A small network was trained on made-up records. Each row is its average activation on records with the value named, seen along a few directions.
Related values have similar rows: they may be neighbours, one step apart, or belong to one group.

Other fields shift rows strongly along one fixed direction, in all tables alike. That doesn't count.

POTIS, 8 values:
kezok: [  3  10   3  69   9  41 -35 -50  10 -39 -24 -46  13  -3 -50  50]
suta: [-28 -16  12  60   9  39 -19 -44 -24 -31  -6   0   6   8 -43 -12]
nak: [ 28  10   9  14  -6  14   0  -5   7 -15   8 -19   4 -24  16  23]
pota: [ 19  -6  13 -52   6 -35  -4  28   1  20   8  10 -21  -9  27 -24]
simog: [-30  -4  -5  19  16 -11  24  23  -8  18 -17  22   3  23   8  -6]
kuf: [ 42  11  22  29  -6  78 -38 -60 -17 -69   3 -58 -16  -2 -24  21]
vugep: [ -23    8  -46 -100  -30  -91   60   94   42   96    2   69   30  -18
   58  -21]
buko: [-13 -14  -9 -39   2 -36  12  15 -11  19  26  22 -18  25   8 -32]
POTIS is arranged as a ring.
Name the neighbours of suta, in listed order.
> simog, buko
Name the neighbours of vugep, in listed order.
> kezok, nak

POZIS, 7 values:
rono: [  0  11  18  95   6  86 -28 -73 -17 -78 -19 -65  14  15 -59  63]
fula: [ 47   4  28  19 -12  65 -41 -68 -19 -75  28 -62 -16 -10 -27  24]
rin: [ -6   8 -29 -52 -13 -62  42  74  34  73  -5  56  17 -27  58 -22]
pire: [-36 -10   2  61  11  28 -26 -47 -11 -29 -15 -14  14  20 -64  14]
kun: [-28 -17 -10 -20  12 -53  40  58  -5  59   5  72  -6   1  49 -60]
rek: [  0  -2 -14 -74   3 -72  17  58  19  58   2  31 -11   0  36 -23]
repe: [ 23   7   5 -29  -6   8  -5  -1  -1  -9   4 -18 -12   0   8   5]
POZIS is arranged as a line.
Name the neighbours of rin, in listed order.
> rono, rek
Name the neighbours of kun, in listed order.
> pire
